A small network was trained on made-up records. Each row is its average activation on records with the value named, seen along a few directions.
Values that are neighbours, or in one group, have similar rows; names and order tell nothing.
(in the rows, 500 means zero)
Random noise pushes rows far along 12 fixed directions. That doesn't count. These rows show it; they differ only by the noise:
[384 552 597 440 532 418 613 504 415 497 575 613 424 353 560 344 472 463
 423 523 584 532 453]
[500 560 363 361 476 596 400 383 450 473 564 554 702 584 405 406 451 435
 607 556 480 348 614]
[434 512 362 654 542 328 516 568 480 599 436 474 499 493 696 338 606 576
 394 571 342 522 466]
[517 456 466 586 607 456 478 551 537 568 445 467 533 452 412 382 579 496
 490 423 568 537 547]
[626 687 569 438 547 538 590 614 506 442 395 429 551 513 527 716 294 453
 410 510 541 342 444]
[405 484 439 535 384 399 613 474 412 501 532 522 569 538 562 567 434 520
 508 506 526 476 530]
[488 429 553 438 581 603 318 558 568 347 484 396 476 401 554 595 563 478
 515 457 606 536 468]
[441 309 480 458 494 533 541 409 545 545 457 606 571 533 568 610 497 562
 648 493 418 685 473]
[592 495 431 628 513 501 404 641 548 548 477 315 513 630 470 604 537 568
 465 471 448 402 583]
[432 398 502 526 500 489 573 496 465 570 580 484 467 482 468 504 543 568
 538 456 544 539 529]
[348 565 481 508 403 394 497 581 397 488 597 517 652 602 529 424 403 591
 467 534 439 388 638]
[499 470 495 423 468 562 476 484 537 476 579 492 617 535 462 743 438 468
 624 478 549 524 631]
[344 386 553 404 618 562 303 500 523 511 613 586 558 444 443 206 627 557
 592 498 431 606 604]
[451 461 612 593 441 461 469 607 428 452 553 391 465 535 293 445 487 483
 475 366 654 404 597]


Field Timam:
j2: [578 594 479 500 478 516 475 532 549 474 482 385 546 507 523 711 476 523
 471 518 483 448 550]
j1: [412 571 490 518 537 506 682 431 468 525 484 436 569 353 571 689 499 486
 569 528 398 538 494]
j7: [398 511 546 465 460 454 620 451 457 508 627 623 412 363 590 559 502 493
 483 527 536 605 518]
j5: [454 438 514 545 580 509 503 502 499 557 502 495 429 427 513 402 647 539
 517 473 437 572 447]
j15: [527 623 602 414 573 493 531 537 559 428 368 580 628 435 502 603 384 383
 546 535 400 558 488]
j12: [475 560 424 416 606 387 602 525 597 629 569 723 517 370 712 458 514 638
 361 580 555 682 530]
j3: [506 518 676 506 500 518 450 568 471 412 532 550 419 485 331 320 446 487
 416 379 709 487 518]
j4: [311 578 487 529 455 448 504 455 413 345 435 357 602 436 665 526 519 413
 571 574 286 433 435]
j10: [416 369 334 508 413 510 427 459 493 482 561 384 544 562 640 538 578 709
 540 545 484 467 460]
j6: [509 559 449 624 514 553 553 565 484 540 564 133 396 513 549 653 615 592
 486 545 316 351 439]
j13: [537 524 623 541 507 563 473 567 519 395 418 335 499 478 414 557 483 492
 496 411 526 461 475]
j11: [521 487 572 543 494 412 590 610 503 599 466 611 441 591 544 454 396 619
 395 497 480 533 463]
j14: [672 493 557 481 578 602 360 535 590 532 485 503 363 550 379 350 582 527
 442 486 493 497 436]
j8: [342 505 425 589 485 371 512 476 484 538 537 506 500 433 705 430 610 623
 454 563 397 614 508]
j9: [508 620 605 491 427 529 727 536 421 673 582 445 503 624 319 633 382 478
 601 562 231 352 567]
A value of Timam combines one of 5 hidden first parts with one of 3 second parts; all combinations occur once.
Changing only the second part turns j14 into j2. j15 has the same second part as j14; what does that change turn j15 into?
Answer: j12
Changing only the second part turns j3 into j4. j5 has the same second part as j3; what does that change turn j5 into?
Answer: j11

Field Sed:
v2: [474 357 464 497 402 661 481 316 497 438 507 430 408 503 584 644 625 567
 656 520 370 601 411]
v1: [599 443 422 544 446 498 248 410 590 400 307 511 483 565 509 370 595 349
 521 538 455 556 412]
v6: [559 527 449 332 444 425 451 524 537 496 767 697 438 507 671 618 412 512
 430 589 771 621 590]
v11: [331 361 506 532 604 365 538 625 492 555 441 614 472 408 682 294 510 784
 311 471 607 603 421]
v5: [636 516 692 401 536 711 367 658 549 432 475 474 371 619 468 725 436 530
 475 517 359 431 452]
v7: [384 426 398 425 535 568 461 500 539 672 903 464 557 528 557 582 603 651
 631 591 410 546 761]
v4: [658 689 571 426 736 534 365 582 739 575 317 507 850 483 298 555 425 353
 606 467 371 585 704]
v10: [356 431 304 480 328 465 661 480 299 478 481 580 705 721 694 505 295 771
 473 533 432 300 431]
v9: [434 568 470 578 462 494 224 421 403  28 154 416 488 350 567 119 567 331
 299 425 731 324 218]
v8: [644 637 466 593 559 211 391 608 707 642 518 754 382 477 772 430 518 277
 323 648 410 784 584]
v3: [510 629 413 579 290 366 745 400 390 479 454 456 522 538 530 665 428 385
 513 558 463 376 451]
Sed is arranged as 4 separate groups.
Which other values are in the same group as v11? Give them in the order they are listed.
Answer: v5, v10
Which other values are in the same group as v3? Give them in the order they are listed.
Answer: v1, v4
Which other values are in the same group as v6? Give them in the order they are listed.
Answer: v7, v8
